Each row below holds a small network's activations on one input, seen along a few directions.
In each table, some parts of the input vary, and every possible input appears once, in random order.
Descriptions start from the smaller parts, as in this example, which fits no table here: one of 5 places around a ring, together with either a single point or one of 9 places along a line or (one of 3 separate values, together with one of 4 places along a line).
Shared parts are said once, and a part with two or three values counts as separate values.
In the rows, zero is written as 128.

Other details of the inputs vary at random and push rows far along two fixed directions, the same in every table; ignore that.
To show where, the next rows are all for the same input, with only those details redrawn:
[231  26  99 104  89 170 174  92  29 140 114 150 154]
[104  87 128 124 155 149 170 115 153 147 125 182 142]
[128 150 143 141 119 113 119 128 134 122 126 116 123]
[128 149 143 140 119 114 119 128 134 122 126 116 123]
[104  88 128 124 155 149 169 115 153 146 125 181 142]

A family of inputs:
row 1: [130 148 142 140 121 112 120 129 137 122 129 115 119]
row 2: [124 147 116 142 130 117 110 122 133 129 133 108 107]
row 3: [123 159 123 113 112 131 111 152 137 117 132 114 128]
row 4: [133 147 141 140 122 111 121 129 138 122 132 114 115]
row 5: [124 148 117 143 131 119 107 122 132 127 128 110 112]
row 6: [119 153 129 116 113 133 112 155 129 111 130 119 118]
row 7: [122 141 137 143 134 114 110 141 128 132 125 103 130]
row 8: [119 152 120 143 128 121 104 121 128 127 123 112 121]
row 9: [125 138 135 142 134 110 114 141 131 134 132 100 120]
row 10: [ 98  88 104 127 165 156 156 108 149 152 124 176 135]
row 11: [116 158 135 111 125 128 110 147 122 107 137 121 118]
row 12: [132 145 139 141 121 110 123 129 140 121 139 113 111]
row 13: [104  88 128 124 155 149 169 115 153 146 125 181 142]
row 14: [121 154 123 103 115 125 107 140 142 117 133 108 134]
row 15: [252  78 106 122  69 134 116 118   5 126 117  70 137]
row 16: [ 92  97 115  91 163 150 157 131 141 131 137 189 143]
row 17: [119 159 124 104 126 120 112 139 132 107 134 111 133]
row 18: [120 143 138 143 132 115 109 140 126 132 122 104 134]
Question: Describe the family of inputs behind these rows.
Answer: either one of 6 places around a ring or (one of 3 separate values, together with one of 4 places along a line)
Question: Which other rows does row 9 become when the place on the line of 4 takes its other values? List them by row number.
Answer: row 7, row 15, row 18
Question: A walk changes only the place on the ring of 6. It starts at row 16 and steps to row 11. List the rest of the walk in order.
Answer: row 6, row 3, row 14, row 17

A family of inputs:
row 19: [129 133 133 135 123 122 121 134 130 130 123 116 127]
row 20: [109 100 120 123 156 141 146 124 135 145 128 153 138]
row 21: [124 143 131 118 123 132 119 136 123 115 127 124 127]
row 22: [114 101 128 128 144 141 156 126 143 143 123 156 140]
row 23: [230  54  91 107  83 158 142  97  22 134 116 115 149]
row 24: [129 137 126 136 124 126 118 128 131 128 127 117 128]
row 25: [124 144 130 119 122 131 118 137 123 116 128 125 127]
row 26: [129 135 128 136 128 123 119 134 128 129 124 115 129]
row 27: [130 133 135 135 126 123 120 134 128 130 128 117 123]
row 28: [134 141 136 132 122 118 125 120 131 123 127 125 126]
row 29: [131 138 139 134 120 119 124 123 131 124 127 122 132]
row 30: [125 135 126 132 133 120 117 129 121 126 131 117 121]
row 31: [131 136 138 136 124 122 126 134 127 128 129 118 125]
row 32: [132 136 141 133 126 116 125 128 126 121 131 124 123]
row 33: [128 139 128 113 124 127 122 135 131 118 133 116 128]
row 34: [128 140 127 114 123 126 121 136 131 119 134 117 128]
row 35: [125 135 126 133 131 120 117 130 124 130 124 114 131]
row 36: [129 135 127 135 130 123 119 133 125 126 131 119 119]
row 37: [129 140 126 115 121 124 121 137 131 121 134 119 128]
row 38: [131 140 123 134 125 126 119 125 131 127 127 120 123]
row 39: [126 137 122 132 130 120 118 124 124 124 130 119 121]
row 40: [127 140 121 131 128 122 117 121 127 128 127 119 125]
row 41: [115 106 123 126 142 143 156 117 146 140 126 161 133]
row 42: [108 109 120 111 141 148 147 132 136 134 128 168 138]
row 43: [113 103 126 127 140 144 155 120 146 142 126 158 138]
row 44: [130 137 124 136 127 124 119 128 128 124 130 120 120]
row 45: [129 134 133 134 126 122 121 132 127 127 130 120 117]
row 46: [112 105 116 106 142 143 150 131 145 137 134 160 139]
row 47: [130 136 136 136 124 120 127 132 127 125 132 121 119]
row 48: [130 135 129 135 123 123 121 127 130 125 129 121 117]
row 49: [131 138 132 136 121 121 127 127 130 123 130 122 119]
row 50: [114 103 129 125 147 137 155 116 143 134 129 165 134]
row 51: [107 109 121 110 142 150 147 131 136 132 128 166 138]
row 52: [132 136 143 134 127 117 125 130 126 125 129 121 129]
row 53: [131 139 128 133 121 125 121 124 132 128 126 121 120]
row 54: [131 135 141 134 124 116 125 130 129 125 124 120 133]
row 55: [129 135 130 136 130 124 119 135 126 130 129 116 125]
row 56: [129 135 131 135 120 125 120 127 132 129 126 118 126]
Question: Describe the family of inputs behind these rows.
Answer: either (one of 2 separate values, together with one of 4 places along a line) or (one of 5 places along a line, together with one of 6 places around a ring)
Question: Which other rows does row 34 become when the choice among 2 separate values takes its other values? List them by row number.
Answer: row 25
Question: Which other rows does row 32 become when the place on the ring of 6 takes its other values? List them by row number.
Answer: row 28, row 29, row 50, row 52, row 54
Question: Which other rows does row 34 become when the place on the line of 4 takes its other values? List them by row number.
Answer: row 33, row 37, row 46

A family of inputs:
row 57: [192 132 139 141  82 115 117 109  73 112 119  98 124]
row 58: [108 102 119 139 159 135 139 120 133 150 122 148 138]
row 59: [109 115 115 104 137 149 142 126 145 131 128 158 139]
row 60: [185 139 113 110  78 131 107 127  78 110 122  89 135]
row 61: [ 72 232 163 176 132  74  75 150 200 114 136  79  90]
row 62: [108 110 122 104 141 147 143 137 141 134 129 154 144]
row 63: [109 112 121 106 140 148 145 137 144 135 125 151 150]
row 64: [ 63 243 156 142 136  81  70 163 186  92 147  89  89]
row 65: [107 110 122 105 150 143 145 141 132 125 137 159 129]
row 66: [113  98 124 136 156 137 146 122 142 148 127 142 132]
row 67: [116 100 130 139 146 137 151 127 145 148 127 149 130]
row 68: [121 105 131 136 139 132 156 113 150 141 129 157 129]
row 69: [190 125 116 140  94 120 108 112  76 123 123  80 117]
row 70: [116 105 147 137 144 132 156 119 139 137 122 160 139]
row 71: [109 115 116 104 141 148 143 128 140 128 133 161 132]
row 72: [109 106 112 139 154 138 138 110 137 147 122 152 132]
row 73: [183 132 122 108  88 126 105 139  67 108 130  91 128]
row 74: [195 123 137 139  87 110 118 124  77 121 126  87 125]
Question: The inputs of row 58 and row 72 match in every part but one. If row 70 is changed in the same way as row 58 into row 72, which row does it become?
Answer: row 57
Question: Describe the family of inputs behind these rows.
Answer: one of 2 separate values, together with either one of 4 places along a line or one of 5 places along a line
Question: Which other rows does row 59 become when the choice among 2 separate values takes its other values? List them by row number.
Answer: row 62
